A small network was shown many inputs. Here are its activations along a few directions, one row for each input.
Each table varies a few parts of the input and shows all the possible inputs, shuffled.
Descriptions start from the smaller parts, as in this example, which fits no table here: values(2) and (point or ring(9) or (ring(5) and line(6))).
Shared parts are said once, and a part with two or three values counts as separate values.

Other details of the inputs vary at random and push rows far along three fixed directions, the same in every table; ignore that.

Table:
R1:  16 -14   4   6  -8 -13 -42   7  11  -3  19
R2: -33  25 -78  -8  32  12  45  70 -17 -56 -16
R3: -14  15 -21 -20  42  -4   4  -1  16  15  36
R4:   9  46  12 -19  52   2   1 -33  12  22  49
R5:  40 -49   6  13 -48 -24 -58 -11  32  -9  47
R6: -20  26  26  -4  -3  18  34 -14   8   4 -46
R7:  -1  20  29  14  -9  13  27 -22 -11   7 -42
R8:  18   7  10   1   1 -10 -35 -13  15   1  34
R9:  15  21  14 -14  27  -5 -17 -41  11  19  39
R10:   0 -12  -7   1  -3 -11 -23  -7   8   9  19
R11: -15  -5 -19 -11  -1  26  52  27 -25 -19 -25
R12:   5 -18 -40  -5   9 -14 -26  20  -4 -23  20
R13:  -5 -11  35  35 -41   6   9  -1  -4  12 -53
R14:  -6 -47 -42  42 -61  -8  -7  49 -29 -43 -48
R15:  16 -35  31  -5 -25   2 -23 -18   0   5  31
R16:  -6 -28  43   5 -43   7  23  -6 -15   0 -37
R17:   0  13  58  12   1   8  16 -54   5  50 -22
R18:   1   0  -2   3   4  -6 -18   2  13  12  21
R19: -24  34  17 -16  20  15  45 -19   9   9 -35
R20: -29  25  20 -18  29  16  43 -12   9  16 -44
R21: -11 -13  31  12 -31   5   9  -9  -4   2 -62
R22:  16 -22 -25  25 -18 -13 -30  15 -11  -8  22
R23:  -8  14 -18 -29  43  -3 -12   6  21   3  36
R24:  -2  13 -49 -13  51  -2   2  28 -12 -17  33
R25:  23 -36  22  -8 -44 -19 -29 -14  -3   5  23
R26:  -5 -11  -5  41 -31   6  19  25 -24  -8 -49
R27:  -6 -12 -50   0   5 -12 -22  35   7 -16  34
R28: -22  63  44 -25  73  25  57 -34  11  46 -16
R29:  -5  34   4  -7  49   4  13 -13   9  32  34
R30:  19 -14  15   2  -3 -11 -34 -21   4  10  15
R31:  23  -8  10 -25 -15 -12 -14 -19   0  17  35
R32:  10 -14  -1   1 -11 -11 -39  10  13  -6  13
R33:  -4   3 -48 -17  16  -9 -13  17   0 -27  30
R34:  10 -32   1  11 -64  10  17  17 -26 -16 -48
R35:   5   6  41  28 -37  10   9 -11  -6   0 -50
R36:  20  -1  18   5   5  -6 -28 -12   4  11  17
R37: -32  19 -87 -11  36   9  48  58 -26 -56 -14
Each input here is: point or ring(6) or (values(3) and ring(10)).
What sort of input is R5? -> point
A walk changes only the ring(6) part. It starts at R34 and steps to R31. List the rest of the walk in order. -> R25, R16, R15, R11

Table:
R38:   4  35  -5 -21  51   0   0 -20  19  22  37
R39: -16  17  14 -11   8  10  23  -9   6   0 -23
R40:  -3   4  15  -9   0  -1  -4 -18   7   3  -9
R41:   5  -6   0   2 -23   2   2   1  -4 -14  -3
R42:   1 -13  -6  31 -28   1   1  19 -10 -16 -25
R43: -18   1   7  -7   8   8  27  -4  -5   5 -34
R44: -18   8   4 -18  26   8  31  -3  -1  13 -14
R45:  -5 -20  -9   0 -14   1   2  23   1 -11  -4
R46:  23  -4   6   5  -1 -17 -41 -17  17  12  37
R47:  -6 -17 -20  29 -32  -1   6  36 -13 -25 -38
R48: -5  3 15 -9 -4  6  8 -4 11  2 -2
R49:  25 -13 -14   5 -14 -18 -54   3  12  -6  31
R50:   7  -8 -82 -10  38 -10 -28  55  -6 -49  61
R51:   7 -12  13  -2 -17   3   8  -6  -2   9   3
R52:   6  -4  14  -3  -9  -2   0 -26  -5   9  -7
R53:  13  -7   8   7 -20 -11 -33  -8   9   6   0
R54:  18   0  13   3   5 -11 -40 -21  17  19  45
R55: -21  21   1   0  19   7  31   4  -2   9 -20
R56:  -7 -21 -25  10 -24   2  21  23 -27 -25 -36
R57:  -3  -9  15  -1 -14   8  26  -7 -10  12 -21
R58:  24 -15  24  14 -13  -4 -31 -18   7  -1  10
R59:  -1  27 -44 -39  54   4  26  38 -26 -16  44
R60:  11 -17 -23  10 -11 -17 -41  17   1 -13  35
R61:   4 -10   0   0 -20   5  11   5  -4  -5   0
R62:   4   6  23  -7  -8   8  12 -20   5  12   4
R63: -18  29  22  -7  28  15  29 -22  -1  27 -12
R64:  11  -3  21  16 -11  -9 -14 -17  10  14   6
R65: -10   7 -51  -6  34  -8  -1  33  -1 -17  32
R66: -15  -5 -26  25 -12   9  26  34 -24 -26 -39
R67: -6 -9 13 -8  0  2  8 -3  4 12 -6
R68:  -1  32  18 -25  56   5   3 -29  17  23  36
R69:   6  10  27  -6  -7   3   1 -31   5  11   0
R70: -12   4   9 -10   9  11  39 -10 -12  14 -22
R71: -19  21   4   1  21  10  32   3  -5   8 -21
R72: -20  19  -9 -23  32  13  34  10   7   3   8
R73:  11 -15   3  15 -28 -14 -32   3   3  -2  -2
R74:  -1  14 -41 -13  29  -5  -9  21   3 -11  23
R75:  16 -22  13  16 -24  -6 -32  -1   0 -12  -4
R76:   7  -8  18  12 -13  -3 -21 -16   0  12   4
R77:  14  -7  10  12 -17  -9 -29  -8   9   7   4
R78:  -8   1  -2   5 -16   7  27   0 -17 -15 -40
R79:  -6 -18 -27  28 -28   5   1  35 -22 -27 -31
R80:  -4   9  20 -11  -2   5   3 -12  13   3  -2
R81:  10  -3  19   8 -11  -9 -26 -14   9  13   3
R82:  -4   0  14  -9   4  -2  -4 -20   6   9  -9
What is each input in this table made of? -> point or (values(2) and ring(10)) or (line(4) and (point or line(5)))
Which other rows does R72 become when the ring(10) part takes its other values? List them by row number. -> R39, R40, R43, R44, R45, R48, R67, R80, R82
Which other rows does R54 become when the line(4) part takes its other values? List them by row number. -> R42, R60, R71
Which other rows does R68 become when the line(4) part takes its other values? List them by row number. -> R50, R58, R75
Which other rows does R52 become when the values(2) part takes its other values? List them by row number. -> R82
